A small network was trained on made-up records. Each row is its average activation on records with the value named, seen along a few directions.
Related values have similar rows: they may be neighbours, one step apart, or belong to one group.
(in the rows, 500 means zero)
Strong random noise was added to every row along 3 fixed directions; ignore it. To show where, here is one row again and again, with new noise each time:
[795 271 340 513 302 224 587 554 442 511 393 309 493 523 379]
[730 444  83 700  60 377 376 621 670 436 284 176 592 616 419]
[220 333 502 606 342 459 392 469 231 550 516 480 530 403 467]
[777 430 313 465 381 407 501 638 555 461 367 352 439 542 388]
[442 272 597 439 512 363 551 491 206 562 532 524 433 393 417]


Values of SIBE:
miru: [645 764 439 410 613 769 474 677 873 455 414 534 404 488 443]
ketam: [620 574 177 654 222 572 271 663 706 444 343 332 519 567 471]
tamis: [356 432 367 717 235 538 381 407 493 622 470 427 617 429 462]
fogu: [139 741 357 718 199 716 279 459 648 515 477 487 570 491 695]
doni: [732 710 414 591 557 584 465 541 851 285 386 353 578 783 586]
zapu: [251 367 612 635 440 367 454 424 379 415 547 457 587 479 540]
vesut: [546 509 480 597 566 467 532 400 526 434 601 490 629 673 522]
tirog: [577 716 334 774 309 508 556 408 769 457 415 376 725 680 572]
patil: [504 404 509 627 335 355 666 244 487 556 563 405 686 636 504]
gikas: [399 495 605 356 578 554 536 385 393 609 600 616 431 351 548]
mal: [678 260 416 550 306 155 598 475 402 621 529 387 593 444 529]
geta: [362 648 617 358 739 557 470 549 560 445 546 670 502 476 634]
A value of SIBE combines one of 4 hidden first parts with one of 3 second parts; all combinations occur once.
- tamis and gikas share the first part; tamis and miru share the second. Which value has the first part of miru and the second part of gikas? => fogu
- ketam and mal share the first part; ketam and zapu share the second. Which value has the first part of zapu and the second part of mal? => geta

Values of MISIG:
ver: [630 569 574 380 440 408 625 466 528 635 489 510 373 382 564]
buga: [436 385 248 840  13 347 469 314 523 584 439 260 684 579 350]
guko: [223 608 504 799 417 627 253 436 547 397 539 524 721 562 662]
napi: [352  84 546 542 306 171 579 463 266 631 577 463 564 280 539]
gen: [523 623 409 597 442 449 524 522 592 536 462 499 656 648 621]
baki: [499 581 487 531 449 540 554 415 575 526 415 404 462 427 517]
bule: [278 390 592 643 527 463 511 415 422 407 537 453 584 580 497]
nebi: [572 433 505 471 512 357 566 381 482 469 461 426 646 676 522]
tatop: [828 474 408 416 548 407 548 733 584 414 410 446 398 468 410]
loto: [367 350 573 554 371 472 642 244 296 648 648 494 567 427 572]
risis: [552 496 515 418 732 631 393 657 439 465 513 631 340 533 336]
valas: [227 500 368 583 281 583 215 531 407 447 529 486 568 427 516]
A value of MISIG combines one of 4 hidden first parts with one of 3 second parts; all combinations occur once.
- baki and tatop share the first part; baki and ver share the second. Which value has the first part of ver and the second part of tatop? => napi
- valas and loto share the first part; valas and risis share the second. Which value has the first part of risis and the second part of loto? => buga
